A small network was shown many inputs. Here are its activations along a few directions, one row for each input.
In each table, some parts of the input vary, and every possible input appears once, in random order.
A made-up example of a description, with smaller parts first: one of 4 places along a line, together with either a single point or (one of 2 separate values, together with one of 5 places around a ring) or one of 11 places along a line.
Shared parts are said once, and a part with two or three values counts as separate values.

Other details of the inputs vary at random and push rows far along three fixed directions, the same in every table; ignore that.

A family of inputs:
row 1: [24, -22, -31, -15, -45, 29, 20, -29, 30, 11, 36, 4]
row 2: [8, -48, 16, 21, 13, 17, 6, -18, -68, 19, -4, -35]
row 3: [-32, 15, 28, 32, 26, -33, 5, 14, 1, 37, -20, -16]
row 4: [-67, -37, -44, -38, -93, 16, -17, -4, 82, -1, 10, -13]
row 5: [-17, -3, -39, -14, -52, 13, 6, 6, 68, -1, 16, 3]
row 6: [-3, 5, 0, 17, 20, -8, -7, 16, 7, 23, -12, -21]
row 7: [-10, 15, -34, -47, -31, 7, -42, -3, 49, -44, 1, 21]
row 8: [-12, 18, 24, 6, 28, -7, -34, 4, -9, -9, -30, -4]
row 9: [1, 11, 10, 3, 32, -25, 0, 22, -26, 11, -9, -6]
row 10: [55, -25, -33, -8, -14, 38, 18, -14, -13, -15, 28, 4]
row 11: [36, -13, -12, -23, -20, 12, 43, -15, -34, -24, 39, 31]
row 12: [-10, 30, -11, -44, -12, -15, -30, -3, 14, -43, 0, 24]
row 13: [-11, -2, 8, 30, 25, -1, -7, 24, 4, 29, -22, -33]
row 14: [-8, 20, 29, 10, 50, -37, 10, 48, -63, -14, -24, 6]
row 15: [-41, 21, 17, 6, -6, -15, -30, -20, 41, 9, -18, -5]
row 16: [-22, 20, 4, -13, -14, -5, -22, -8, 27, -28, -8, 24]
row 17: [-8, -26, 3, 21, -18, 26, 2, -19, 36, 48, -1, -33]
row 18: [0, 15, -8, -39, 6, -24, 9, 36, -29, -36, 8, 26]
row 19: [-7, -29, -13, 31, -10, 38, -23, 2, 61, 64, -20, -60]
row 20: [-7, -9, 8, 11, 13, 5, -8, 25, 0, 22, -21, -24]
row 21: [39, -13, -24, 2, -21, 21, 35, -28, -5, -3, 40, 14]
row 22: [-20, 3, -6, -8, 2, -12, -21, 23, 33, 24, -16, -20]
row 23: [52, 3, -3, -27, 0, 25, -2, -29, -46, -47, 23, 29]
row 24: [-11, 20, 5, -4, 27, -35, -5, 38, -7, -8, -15, 6]
row 25: [-5, 13, -22, -21, -4, -16, -11, 26, 27, -15, -2, 8]
row 26: [-28, 5, 16, 12, 1, -15, 9, 26, 7, 11, -16, -1]
row 27: [47, -15, 26, 27, 49, 8, 27, 3, -89, -1, -1, -3]
row 28: [28, -10, 33, 33, 32, 31, -21, -44, -31, 33, -12, -36]
row 29: [32, -27, -12, 1, -22, 32, 34, -30, -15, 11, 35, 1]
row 30: [-23, 7, -7, -13, -22, -10, 8, 23, 23, -15, -2, 16]
row 31: [1, 5, 21, 2, 37, -20, 2, 27, -42, 2, -15, -4]
row 32: [-28, 9, 27, 21, 0, 5, -30, -30, 34, 27, -19, -22]
row 33: [-10, 28, 1, -22, -2, -23, -7, -7, -8, -58, 4, 50]
row 34: [29, -24, 26, 57, 23, 35, 0, -74, -24, 41, 1, -27]
row 35: [31, -23, -18, -1, -28, 32, 36, -19, -14, -4, 32, 11]
row 36: [-9, 31, 15, -23, -2, -18, -6, -6, -14, -52, 3, 45]
row 37: [37, -36, -27, 13, -37, 49, 27, -33, 20, 19, 32, -9]
row 38: [-4, 21, -2, -23, 0, -37, 21, 16, -15, -33, 14, 39]
row 39: [-6, 35, -10, -44, 5, -31, -23, 8, -11, -64, -1, 42]
row 40: [-38, 2, 6, 30, -4, -7, -6, 16, 49, 32, -23, -23]
row 41: [58, -19, -13, 8, -8, 22, 45, -35, -35, -6, 42, 19]
row 42: [-28, 21, 6, 9, 6, -34, 4, 21, 21, -1, -9, 10]
row 43: [-1, 17, 24, 8, 50, -37, -1, 28, -41, 4, -19, -1]
row 44: [-11, -13, 15, 16, 19, 5, -14, 16, 6, 45, -23, -39]
Each input here is: one of 2 separate values, together with either a single point or one of 6 places around a ring or (one of 3 separate values, together with one of 5 places around a ring).
The inputs of row 32 and row 28 match in every part but the choice among 2 separate values. If row 36 is changed in the same way as row 32 into row 28, which row does it become?
Answer: row 23
The inputs of row 6 and row 21 match in every part but the choice among 2 separate values. If row 25 is changed in the same way as row 6 into row 21, which row does it become?
Answer: row 42
Change only the place on the ring of 5 in row 21. List by row number the other rows that result.
Answer: row 3, row 5, row 29, row 35

A family of inputs:
row 45: [-29, -18, -4, 26, -1, 7, -13, 14, 39, 54, -21, -46]
row 46: [-22, -5, 12, 22, 4, 20, -45, -9, 42, 39, -33, -46]
row 47: [22, -13, -14, -16, -23, 15, 32, -3, -18, -17, 27, 21]
row 48: [-57, 21, 2, -9, -7, -39, -8, 40, 41, 15, -20, -6]
row 49: [23, -29, 14, 34, 11, 24, 29, -20, -43, 30, 9, -21]
row 50: [-53, 26, 6, -8, 4, -26, -40, 26, 37, -11, -35, 0]
row 51: [23, -22, 16, 29, 8, 30, -7, -47, -18, 17, 0, -20]
row 52: [-12, 25, -6, -40, -16, -21, -10, 8, 8, -59, 4, 47]
row 53: [-13, 20, 4, -16, -7, -9, -12, -8, 13, -16, 1, 19]
row 54: [43, -19, -35, -32, -30, 27, 26, 5, -10, -27, 35, 20]
row 55: [36, -11, 10, 20, 20, 27, -10, -35, -18, 26, 0, -26]
row 56: [-16, 6, -12, -23, -35, 16, -22, -16, 45, -13, 3, 10]
row 57: [28, -23, 14, 32, 14, 19, 34, -20, -34, 37, 13, -15]
row 58: [27, -18, 12, 30, 15, 35, -5, -36, -16, 21, -3, -17]
row 59: [-18, 11, 7, 3, 20, -29, 0, 41, 1, 17, -18, -14]
row 60: [24, 1, -19, -20, -12, 15, -1, -20, 2, -24, 19, 24]
row 61: [-33, -22, 7, 30, -8, 7, -10, 8, 40, 51, -23, -44]
row 62: [-58, 31, 14, -11, -2, -30, -39, 13, 38, -6, -28, -1]
row 63: [22, 26, -6, -40, -3, -18, 13, -15, -42, -61, 27, 54]
row 64: [40, -25, -43, -22, -33, 31, 31, -9, 5, -9, 40, 16]
row 65: [-7, -6, -37, -35, -36, 6, -6, 25, 40, -8, 10, -3]
row 66: [-9, -3, 29, 29, 29, -20, 18, 20, -30, 15, -16, -7]
row 67: [6, -4, -43, -35, -45, 25, -22, -22, 57, -13, 19, 8]
row 68: [-8, 34, 32, 5, 54, -46, -5, 17, -65, -36, -19, 25]
row 69: [-7, -2, 19, 28, 32, -14, 16, 27, -29, 17, -17, -8]
row 70: [20, -13, 0, 3, 1, 4, 30, -9, -41, -1, 21, 5]
row 71: [-3, -3, -34, -33, -33, 5, 1, 28, 46, -4, 12, 4]
row 72: [-12, 6, -20, -26, -31, 1, -24, -17, 49, -12, 6, 8]
row 73: [34, -31, 2, 22, -13, 57, -4, -65, -8, 24, 14, -23]
row 74: [44, -25, 0, 15, -1, 53, -9, -44, -5, 20, 8, -22]
row 75: [-4, 48, 9, -14, 13, -41, 14, 14, -25, -67, 4, 55]
row 76: [38, -2, 14, 43, 26, -3, 55, -1, -59, 1, 18, 10]
row 77: [-15, 14, 8, -8, 4, -17, -20, -7, 1, -20, -8, 9]
row 78: [-7, 13, 35, 24, 33, -18, -10, -10, -17, 8, -18, -2]
row 79: [20, -16, -28, -19, -19, 12, 25, 9, -16, -23, 23, 17]
row 80: [-10, -4, -40, -29, -34, -1, 3, 20, 44, -2, 13, 5]
row 81: [-23, 5, 10, 7, 16, -19, -2, 42, -4, 10, -22, -15]
row 82: [-30, 1, 12, 11, 10, -27, 1, 25, 3, 14, -16, -13]
row 83: [-20, -3, 9, 19, 6, 16, -46, -11, 43, 41, -29, -48]
row 84: [-7, 1, 26, 27, 31, -25, 20, 18, -26, 20, -12, -5]
row 85: [31, 4, -15, -26, -10, 17, -6, -16, 0, -24, 18, 18]
row 86: [-8, 26, 31, 5, 48, -65, 31, 39, -71, -25, -8, 29]
The inputs of row 74 and row 54 match in every part but one. If row 78 is changed in the same way as row 74 into row 54, which row does it become?
Answer: row 84
What is each input in this table made of?
Answer: one of 2 separate values, together with either a single point or (one of 4 places along a line, together with one of 5 places around a ring)
Change only the place on the line of 4 in row 66. List by row number the other rows that result.
Answer: row 47, row 54, row 69
Start at row 68 and move only the place on the ring of 5, one step at a time. The first step leads to row 67. Which rows follow, in order?
Answer: row 60, row 58, row 50
Change only the choice among 2 separate values in row 48. List by row number the other rows that result.
Answer: row 63
